A small network was shown many inputs. Here are its activations along a few directions, one row for each input.
In each table, some parts of the input vary, and every possible input appears once, in random order.
Descriptions start from the smaller parts, as in this example, which fits no table here: one of 5 places around a ring, together with either a single point or (one of 2 separate values, together with one of 4 places along a line) or one of 9 places around a ring.
Shared parts are said once, and a part with two or three values counts as separate values.
In the rows, zero is written as 128.

Other details of the inputs vary at random and push rows far along two fixed directions, the same in every table; ignore that.
To show where, the next rows are all for the same input, with only those details redrawn:
[145 137 144 120 133 122 132 108 138 125 137]
[133 131 140 159 133 149 109 185  98 132 137]
[144 136 143 120 133 123 132 108 138 124 136]
[145 137 144 120 133 122 132 107 139 125 138]
[136  57 126 117 120 154 147 110 121  96  17]

Rows:
row 1: [ 90 131 114 161  98 143 103 179 107 178 129]
row 2: [126 141 109 112 128 113 145 114 138 112 145]
row 3: [121 130 142  91 125 125 113 120 140 113 137]
row 4: [114 132 100 139 145 103 148 106 138 124 137]
row 5: [113 135 146 107 134 131 115 119 151 119 127]
row 6: [133 131 140 159 133 149 109 185  98 132 137]
row 7: [118 145 113 128 137 119 147 113 148 117 135]
row 8: [130 143 125 115 100 114 124  84 145 181 151]
row 9: [112 144 117  99  91 101 128  91 145 169 159]
row 10: [130  46 132 104 121 172 125 117 123  95   8]
row 11: [134 134 113 166 138 153 120 183 100 131 140]
row 12: [142 127 104 138 146 109 144  99 131 132 142]
row 13: [118 143 140 121 133 115 137 114 147 118 132]
row 14: [126 138 136 105 124 109 135 115 137 113 142]
row 15: [111 122  91 164 136 124 123 186  88 127 147]
Describe the family of inputs behind these rows. -> one of 3 separate values, together with either a single point or one of 4 places along a line
The inputs of row 9 and row 8 match in every part but the choice among 3 separate values. If row 15 is changed in the same way as row 9 into row 8, which row does it become? -> row 12
Change only the choice among 3 separate values in row 14. List by row number the other rows that result. -> row 6, row 13
List by row number the other rows that have the choice among 3 separate values in common with row 13. -> row 1, row 4, row 5, row 7

Rows:
row 16: [148  39 126 115  87 164 135 134  88 120   4]
row 17: [105 168 127 189 146 152 114 235  98 127 160]
row 18: [155 143 161  93 123 112 134  97 143 101 154]
row 19: [121  41  78 134  88 143 160 131  88 113  18]
row 20: [139 148 159 109 147 128 121  88 164 112 145]
row 21: [105  56  88 158 102 158 164 127 114 127   5]
row 22: [140 157 171 115 136 127 137  93 169 116 139]
row 23: [158 132 138  94 120 121 117  82 143 155 152]
row 24: [145  40  97 169 153 142 158 123 101  92  10]
row 25: [130 140 146 161 142 164  78 226  88 124 178]
row 26: [ 86 138 121 154 122 142  74 230  86 151 177]
row 27: [123 157 119 111 155 110 141  94 160 107 146]
row 28: [149 144 147 111 127 126 118  77 152 162 140]
row 29: [140 151 122  95 131  95 154 103 140  95 155]
row 30: [ 96 155 144 106 116 104 134  94 169 143 138]
row 31: [150 152 160 118 116 126 133  83 158 164 134]
row 32: [171 140 152 119 173 110 152  89 136  98 153]
row 33: [112 141 135  84 103  89 132  98 143 128 152]
row 34: [ 95 146 133 100 128 105 118  89 164 140 144]
row 35: [121 143  99 132 129 106 145  74 152 154 149]
row 36: [114 148 107 164 149 148  97 235  84 119 178]
row 37: [112 137  87 184 124 143  99 215  75 167 184]
Describe the family of inputs behind these rows. -> either one of 2 separate values or (one of 4 places along a line, together with one of 5 separate values)
Change only the choice among 5 separate values in row 28. List by row number the other rows that result. -> row 20, row 27, row 34, row 35
List by row number the other inputs of the same sort as row 32. -> row 24

Rows:
row 38: [142 143 143 160 126 147 115 155 116 153 159]
row 39: [109  99 128 129 110 141 107 149 124 139  81]
row 40: [107 105 111 163 131 143 140 138 120 108  92]
row 41: [134 132 151  89 123 108 139  48 186 129 142]
row 42: [115 172 138 151 160 106 129 140 126 123 185]
row 43: [141 140 154 149 143 140 113 167 102 144 146]
row 44: [140 160 125 167 136 114 141 143 129 141 185]
row 45: [110 128 121  75 102 108 146  68 168 135 121]
row 46: [106 113 119 129 114 147 115 149 130 137  79]
row 47: [132 156 149 140 150 143 117 162 113 140 156]
row 48: [132  93 141 143 112 158 110 134 115 130  93]
row 49: [131 100 149 116 124 147 113 159 120  95  93]
row 50: [125 169 126 142 127 136 110 152 123 164 160]
row 51: [139 157 136 156 153 108 140 155 116 132 173]
row 52: [ 99 112  99 155 124 129 131 143 115 122  80]
row 53: [ 99  89 122 116  95 137 117 150 115 139  96]
row 54: [128 175 134 144 150 112 127 147 126 100 188]
row 55: [144 141 137  97 129 125 154  47 175 130 130]
row 56: [124 127 117  81 105 117 154  63 153 141 117]
row 57: [132 150 156  75 144 102 146  54 184 119 138]
row 58: [133 171 113 157 130  98 133 144 127 156 178]
row 59: [119 137 161 136 142 132 101 171 119 136 154]
row 60: [152 103 105 100 155 119 150  85 141  78 107]
row 61: [116  96  93 143 104 123 154 150 102 132  95]
row 62: [146 100 150 122 119 152 108 148 106  98  92]
row 63: [116  89 123 122  90 142 111 139 100 143  96]
row 64: [145 162 145 132 140 148 116 168 115 117 162]
row 65: [132 174  98 141 151  97 115 125 135 154 205]
row 66: [118  80  75 105 121 117 152  92 125 118  88]
row 67: [113 104 130 139 121 163 123 148 134 123  88]
row 68: [161 131 129 102 137  97 171  74 154  87 122]
row 69: [125 101 129 134 105 144 102 136 110 144  83]
row 70: [153 145 168  76 136  93 134  33 170 127 152]
row 71: [129 156 148 128 136 144 107 178 125 109 156]
row 72: [129  90 104 141 163 138 133 146 105 107  96]
row 73: [132 107 122 140 112 144 120 140 111 149  80]
row 74: [126 147 127 136 106 126 116 152 106 168 172]
row 75: [138 162 109 151 158 114 123 125 138 139 211]
row 76: [ 96 101  94 113 108 110 159  89 134 114  85]
row 77: [153 105 143 128 126 153 126 152 106 103  88]
Describe the family of inputs behind these rows. -> one of 5 places along a line, together with either one of 3 separate values or one of 5 places around a ring
The inputs of row 60 and row 65 match in every part but the place on the line of 5. If row 71 is changed in the same way as row 60 into row 65, which row does it become? -> row 46
Change only the choice among 3 separate values in row 44. List by row number the other rows that result. -> row 40, row 75
Change only the place on the ring of 5 in row 47. List by row number the other rows that result. -> row 43, row 57, row 59, row 70

Rows:
row 78: [107 184 122 132 129 101 117 149 138 143 207]
row 79: [103  82 106 131 123 136 154 110 138 113  52]
row 80: [133 138 116  95 139  88 173  18 188 127 122]
row 81: [136 114 105 178 127 142 121 193  79 146 136]
row 82: [122  92 100 158 128 141 145 132 112 128  73]
row 83: [176 146 180  75 162  94 174  35 182  62 120]
row 84: [112 146 116  91 118  96 137  93 151 124 151]
row 85: [137 166 156 117 128 127 103 116 150 164 168]
row 86: [118 115 149 151 121 162  80 195  89 160 124]
row 87: [138 188 160 134 122 138 109 141 136 161 196]
row 88: [143  82  99 136 114 136 139 137  93 121  84]
row 89: [114 101 149 139 105 157  93 171 103 135 104]
row 90: [ 99  87 101 122 117 134 147 110 136 107  52]
row 91: [137  78 145 102 100 154 133 114 134 113  49]
row 92: [128 122 102 181 133 142 120 188  84 144 131]
row 93: [120 158 124 100 120 103 123 127 130 137 192]
row 94: [155 175 147 135 190 126 108 149 134  92 215]
Describe the family of inputs behind these rows. -> either one of 2 separate values or one of 5 places around a ring or one of 10 places along a line
Start at row 93 and move only the place on the line of 10, one step at a time. The first step leads to row 84. Which rows follow, in order? -> row 78, row 90, row 79, row 80, row 82, row 92, row 81, row 88

Rows:
row 95: [130  74 110 107 125 142 160  95 138  85  44]
row 96: [139 156 131 143 149 127 128 132 133 128 165]
row 97: [136 129 123  98 144 106 141  78 154 106 137]
row 98: [136  78 114 113 138 146 155  89 138  96  36]
row 99: [139 157 131 112 127 117 128  90 150 152 160]
row 100: [132 158 125 133 144 125 127 137 137 123 171]
row 101: [130  74 137 106 129 144 138  90 143 106  34]
row 102: [ 90 119 100 182 114 147 110 208  87 142 118]
row 103: [138 149 130  99 120  97 130  95 139 139 170]
row 104: [146 143 138 137 122 120 120 134 117 150 157]
row 105: [140 154 157 115 136 110 126  91 156 130 165]
row 106: [128 159 149 134 136 131 116 135 139 136 161]
row 107: [130 149 125  98 127 106 120  93 147 144 168]
row 108: [112 119 138 149 126 145 103 206  87 122 123]
row 109: [115 133 110 113 113  94 153  82 150 132 119]
row 110: [129 142 126 123 120 117 115 138 118 142 168]
row 111: [121 127 144 163 125 156 112 202  91 130 115]
row 112: [109 165 111 119 126  94 134  89 159 150 165]
row 113: [104 118 132 150 134 156  92 207  93 127 121]
row 114: [137 156 128 105 114 109 136  96 148 141 168]
row 115: [129 156 149  97 131  99 127  97 151 122 171]
row 116: [140 136 126  93 111 108 148  79 151 132 132]
row 117: [140 152 134 135 118 124 126 135 120 150 159]
row 118: [144 163 132 109 139 101 148  98 150 117 171]
row 119: [130 164 148 102 126 108 135  99 159 124 168]
row 120: [125  64 109  94 107 135 142  87 130 109  50]
row 121: [140  76 118 115 129 140 163  91 132  90  38]
row 122: [137 164 126 109 147 111 139  96 158 122 170]
row 123: [101 110 108 180 118 147 115 205  81 154 119]
row 124: [146  68 122 118 134 136 157  90 130  91  40]
row 125: [107 114 135 154 127 154  97 206  90 121 125]
row 126: [127 118 148 165 129 152 106 200  89 130 113]
row 127: [123 115 120 158 138 143 115 203  81 112 124]
row 128: [135 162 153 113 131 114 132  93 158 130 164]
row 129: [125 154 146  97 136 105 120  96 157 124 170]
row 130: [139 139 133 140 127 130 111 134 124 153 157]
row 131: [125 141 123 124 124 123 108 138 123 145 166]
row 132: [138  74 116 117 130 144 160  90 135  90  40]
row 133: [132 141 145  91 122 109 147  85 159 114 128]
row 134: [124 105 122 172 125 168  94 205  81 151 106]
row 135: [126 162 149 131 139 131 115 136 139 140 159]
row 136: [ 98 117 108 178 124 148 108 199  90 160 130]
row 137: [150 133 133 111 152 112 142  72 156 117 129]
row 138: [120 111 118 173 118 172 101 206  83 148 108]
row 139: [104  70  95 118 103 126 158  94 133 110  29]
row 140: [136 189 159 128 135 110 121 124 145 143 204]
row 141: [108 146 118 173 123 126 115 192  93 166 168]
row 142: [151 151 140 141 147 114 131 131 124 126 164]
row 143: [131  67 112 102 129 130 155  95 127  82  46]
row 144: [146 147 137 145 149 122 126 129 128 125 167]
row 145: [155 181 144 119 158  94 132  78 164 134 209]
row 146: [118  78 126  97 116 146 145  97 147  96  39]
row 147: [125  77 107  94 109 144 145  88 141 117  44]
row 148: [146 160 136 139 143 117 137 133 126 126 165]
row 149: [134  73 116 108 106 145 150  83 135 117  43]
row 150: [140 138 135 141 123 128 115 133 121 150 159]
row 151: [118 163 120 116 133  93 137  79 159 164 179]
row 152: [151 128 135 105 120 108 140  69 148 137 132]
row 153: [133 150 153 136 140 127 110 134 137 136 160]
row 154: [113 112 112 163 113 168 101 211  87 143 115]
row 155: [114 111 113 164 109 167 104 210  84 140 117]
row 156: [117  81 126  95 120 146 143  97 147  99  37]
row 157: [103 157 109 145 123 111 122 135 135 150 164]
row 158: [118 150 120 123 124  98 141  86 151 155 171]
row 159: [123 123 118 164 134 154 120 205  90 115 125]
row 160: [143 156 159 113 135 105 130  92 153 130 164]
row 161: [129 152 125 126 151 117 118 135 129 123 173]
row 162: [124 113 122 171 113 164 109 204  79 145 111]
row 163: [109 124 134 158 121 162 105 207  98 124 124]
row 164: [128  65 110 103 130 134 152  93 130  82  48]
The inputs of row 152 and row 130 match in every part but one. If row 159 is changed in the same way as row 152 into row 130, which row does it become? -> row 100
Describe the family of inputs behind these rows. -> one of 5 places along a line, together with either one of 2 separate values or (one of 3 separate values, together with one of 4 places along a line)
Change only the choice among 2 separate values in row 158. List by row number the other rows that result. -> row 102
Change only the choice among 3 separate values in row 149. List by row number the other rows that result. -> row 128, row 132
Start at row 104 and move only the place on the line of 4, one step at a time. The first step leads to row 117. Which rows follow, in order? -> row 116, row 103
